These are the activations of a small neural network, seen along a few directions. Each row is one input.
Each table varies a few parts of the input and shows all the possible inputs, shuffled.
A made-up example of a description, with smaller parts first: values(3) and (point or line(11) or (line(4) and ring(8))).
Shared parts are said once, and a part with two or three values counts as separate values.
In the rows, 128 means zero.

Other details of the inputs shift rows strongly along three fixed directions, in all tables alike. That doesn't count.

Table:
r1: [122,82,165,128,158,158,139,138,37,168,109,91,193]
r2: [137,147,82,167,122,167,142,143,166,143,127,192,135]
r3: [152,175,63,146,126,104,120,137,146,142,137,152,141]
r4: [135,189,80,144,128,50,116,110,145,126,162,178,139]
r5: [80,104,123,154,76,204,164,129,195,118,136,148,69]
r6: [121,79,116,130,112,169,138,240,112,162,101,113,164]
r7: [140,114,81,130,146,140,119,150,106,143,122,115,177]
r8: [104,107,117,125,109,145,126,150,179,132,135,165,61]
r9: [130,162,185,107,119,97,99,46,87,99,133,103,97]
r10: [105,79,116,93,133,153,124,220,93,147,98,124,170]
r11: [113,102,131,170,88,150,140,128,185,118,154,147,78]
r12: [146,144,150,142,128,82,98,142,86,122,133,127,174]
r13: [129,122,122,128,127,139,146,109,119,146,115,98,124]
r14: [150,135,68,146,123,170,145,176,118,160,95,177,175]
r15: [138,154,119,96,134,107,97,144,77,139,115,126,150]
r16: [105,83,199,103,148,163,141,153,62,157,89,79,169]
r17: [117,131,147,129,96,138,137,97,104,123,128,115,119]
r18: [121,147,63,109,132,139,117,153,176,121,112,151,110]
r19: [185,132,190,90,133,106,154,117,111,109,163,145,144]
r20: [142,122,135,129,167,83,100,142,70,134,122,110,201]
r21: [89,68,192,131,119,114,132,87,86,121,154,72,116]
r22: [94,61,108,137,94,181,158,202,170,141,132,91,106]
r23: [154,168,94,141,136,127,129,124,147,149,111,151,131]
r24: [135,159,95,145,135,103,104,85,205,96,145,119,94]
r25: [172,142,107,144,162,117,176,159,96,100,139,166,141]
r26: [189,146,87,81,122,161,161,186,161,117,133,159,164]
r27: [124,132,131,111,145,83,89,103,125,101,145,126,122]
r28: [134,98,198,105,119,121,165,148,56,71,153,43,113]
r29: [101,131,165,120,81,108,94,93,180,70,170,120,40]
r30: [129,141,132,159,118,104,124,108,190,126,149,144,77]
r31: [132,140,83,137,147,171,140,176,167,161,97,196,142]
r32: [109,128,124,142,93,114,124,144,122,113,147,137,141]
r33: [152,103,147,86,96,168,168,177,187,95,163,122,98]
r34: [85,64,156,108,97,169,139,186,179,116,123,75,85]
r35: [112,84,101,106,116,173,130,238,111,153,101,144,145]
r36: [106,71,199,118,135,125,115,110,123,112,132,81,107]
r37: [131,165,95,169,95,91,116,103,210,93,174,159,80]
r38: [101,84,113,134,130,142,156,172,97,160,111,140,168]
r39: [121,123,133,122,116,132,123,131,151,119,124,74,112]
r40: [124,140,66,147,164,137,138,117,129,151,120,188,172]
r41: [104,96,142,107,148,178,142,165,87,159,89,131,150]
r42: [138,142,69,136,130,125,130,141,153,140,131,127,140]
r43: [134,141,130,142,160,118,141,112,89,161,119,135,170]
r44: [156,187,132,110,170,51,87,100,83,128,120,120,183]
r45: [147,191,39,125,158,84,85,87,196,99,137,186,111]
r46: [116,134,165,116,127,137,124,106,106,137,124,128,104]
r47: [134,127,68,150,119,128,134,195,148,153,136,156,148]
r48: [156,185,118,155,146,59,93,92,162,112,146,208,126]
r49: [121,120,146,135,81,153,118,134,153,103,131,86,95]
r50: [134,115,168,129,172,126,118,110,61,151,112,105,186]
r51: [100,93,116,160,104,153,153,129,212,132,151,126,59]
r52: [111,93,42,137,132,151,139,197,150,142,121,171,174]
r53: [116,93,177,154,97,139,124,135,140,121,137,116,105]
r54: [118,89,204,107,152,100,119,140,49,148,110,91,172]
r55: [156,192,116,103,171,67,105,71,77,135,104,150,161]
r56: [92,123,142,130,77,160,153,79,175,118,145,90,37]
r57: [142,86,179,101,121,192,192,149,52,98,107,54,117]
r58: [123,163,92,146,156,114,144,99,126,149,127,179,156]
r59: [121,185,151,138,118,105,104,36,184,91,161,169,50]
r60: [136,141,150,116,157,85,117,59,34,135,122,96,180]
r61: [104,107,140,143,120,175,150,121,192,134,123,111,83]
r62: [98,81,143,112,141,185,136,137,126,135,104,118,117]
r63: [152,156,162,130,158,130,175,93,84,88,142,120,114]
r64: [173,109,135,89,137,203,185,194,111,149,109,169,190]
r65: [120,120,162,148,133,92,124,95,153,125,143,109,102]
r66: [137,173,158,136,126,51,87,56,136,99,162,174,85]
r67: [99,126,146,127,111,84,128,105,120,115,155,94,122]
r68: [143,166,143,122,119,97,90,107,124,103,133,120,130]
r69: [153,165,142,157,154,45,109,92,75,148,153,146,158]
r70: [148,145,69,152,106,149,124,165,144,136,128,155,147]
r71: [118,115,204,109,101,142,119,91,100,109,117,73,100]
r72: [148,155,92,121,171,119,112,104,143,128,102,156,148]
r73: [104,101,150,137,112,127,142,143,88,154,135,127,135]
r74: [137,139,85,106,139,161,130,169,104,164,87,169,145]
r75: [110,52,187,131,131,149,127,141,93,139,122,68,137]
r76: [144,202,72,137,151,72,130,58,132,134,128,169,144]
r77: [150,186,124,131,133,60,97,92,56,123,139,139,188]
r78: [98,114,163,113,81,135,130,112,111,119,147,55,88]
r79: [154,156,120,128,134,103,106,144,92,145,117,110,165]
r80: [81,118,159,143,90,166,155,84,172,125,153,108,47]
r81: [145,153,73,113,127,139,98,178,114,129,104,178,164]
r82: [101,87,129,133,99,152,138,169,192,121,135,89,83]
r83: [127,121,102,127,159,109,107,123,143,127,127,178,129]
r84: [148,184,174,151,135,80,106,38,124,111,154,138,113]
r85: [104,107,89,162,92,159,146,156,175,130,135,187,113]
r86: [139,144,104,151,151,155,138,157,134,168,108,171,153]
r87: [111,121,186,105,104,146,130,91,140,116,116,71,67]
r88: [133,121,136,121,138,143,139,128,111,148,95,94,144]
r89: [149,125,178,100,121,124,159,117,59,72,145,38,111]
r90: [114,103,143,162,120,108,123,64,187,106,175,109,63]
r91: [155,165,103,151,122,132,122,117,145,129,110,160,137]
r92: [101,98,121,107,108,148,141,152,96,141,119,78,146]
r93: [130,147,189,134,147,96,124,74,48,150,143,93,149]
r94: [128,84,52,142,141,160,139,213,139,154,118,155,182]
r95: [147,140,65,143,157,149,129,129,179,139,104,162,138]
r96: [88,85,194,107,115,117,122,104,129,113,137,92,70]
r97: [153,143,149,125,164,85,112,61,43,140,125,91,176]
r98: [141,171,87,152,112,123,140,84,187,131,141,145,74]
r99: [131,132,71,141,111,144,113,196,196,120,119,191,129]
r100: [131,179,99,129,110,108,108,106,216,101,145,138,66]
r101: [127,116,146,117,151,93,101,129,124,113,135,111,148]
r102: [131,135,158,117,129,88,108,146,111,126,135,112,133]
r103: [141,154,99,117,155,130,129,131,139,144,92,149,152]
r104: [135,118,84,133,178,167,128,175,126,161,84,184,194]
r105: [94,75,166,127,93,165,138,152,190,127,136,110,47]
r106: [95,79,141,113,105,156,131,124,108,117,132,56,124]
r107: [109,127,158,141,102,170,129,110,195,111,133,145,71]
r108: [140,151,120,106,165,104,102,76,96,122,110,133,140]
r109: [158,177,126,114,176,60,80,82,99,114,129,123,175]
r110: [179,96,155,61,124,195,183,184,80,140,98,119,179]
Description of these inputs: ring(5) and (values(2) or (line(4) and line(5))).
Changing only the ring(5) part turns r16 into r103. The same change can be made to r62. Which row results? -> r108
Changing only the ring(5) part turns r68 into r107. The same change can be made to r106. Which row results? -> r40
Changing only the ring(5) part turns r47 into r3. The same change can be made to r67. Which row results? -> r92
Start at r15 and move only the line(5) part, one step at a time. The first step leads to r100. Which rows follow, in order? -> r79, r3, r78
Change only the line(5) part in r68. List by row number the other rows that result. -> r49, r70, r77, r81
Start at r1 and move only the ring(5) part, one step at a time. The first step leads to r97. Which rows follow, in order? -> r7, r94, r90
Start at r73 and move only the ring(5) part, one step at a time. The first step leads to r4. Which rows follow, in order? -> r78, r56, r80
Change only the values(2) part in r110. List by row number the other rows that result. -> r57

Table:
r111: [147,152,135,123,140,70,108,122,61,126,136,129,177]
r112: [147,122,160,94,130,142,135,161,101,129,117,119,136]
r113: [154,176,150,113,149,104,132,41,115,102,142,124,106]
r114: [129,153,136,146,111,92,115,91,157,104,162,130,92]
r115: [148,109,154,101,141,180,160,139,61,149,94,116,170]
r116: [132,112,138,116,145,105,118,152,66,141,120,104,182]
r117: [107,106,112,136,122,151,132,140,179,130,127,144,100]
r118: [113,101,124,125,107,145,140,150,163,114,142,115,101]
r119: [123,117,101,129,150,134,117,158,108,156,103,152,167]
r120: [135,162,73,148,133,107,112,133,156,139,129,165,143]
r121: [133,136,170,118,115,150,161,86,127,109,130,94,90]
r122: [117,115,89,146,128,154,130,153,172,140,117,148,117]
r123: [121,127,168,135,130,98,117,81,132,115,149,100,105]
r124: [130,130,77,122,114,169,124,164,213,108,117,154,98]
r125: [94,84,160,115,117,156,124,155,82,155,105,94,146]
r126: [127,141,140,118,120,155,160,85,159,99,140,115,70]
r127: [119,120,123,134,130,130,129,138,145,132,129,153,122]
r128: [132,150,52,153,136,135,122,163,164,155,111,190,152]
r129: [141,136,126,120,155,80,102,130,58,140,120,114,188]
r130: [148,154,175,119,128,125,146,67,110,114,134,104,108]
r131: [110,92,141,136,109,162,143,153,155,127,133,119,106]
r132: [111,71,161,120,112,165,144,180,94,137,123,88,146]
r133: [135,160,135,143,135,71,111,73,154,106,161,124,106]
r134: [143,161,108,142,150,77,102,103,121,130,136,138,149]
r135: [102,77,151,135,90,181,144,170,136,130,124,108,101]
r136: [145,170,37,141,151,99,109,163,135,152,113,193,182]
r137: [111,124,159,130,109,120,121,105,131,115,143,123,96]
What do these inputs look like to the network? -> values(2) or ring(5) or (line(4) and line(5))
Change only the line(4) part in r131. List by row number the other rows that result. -> r118, r127, r132
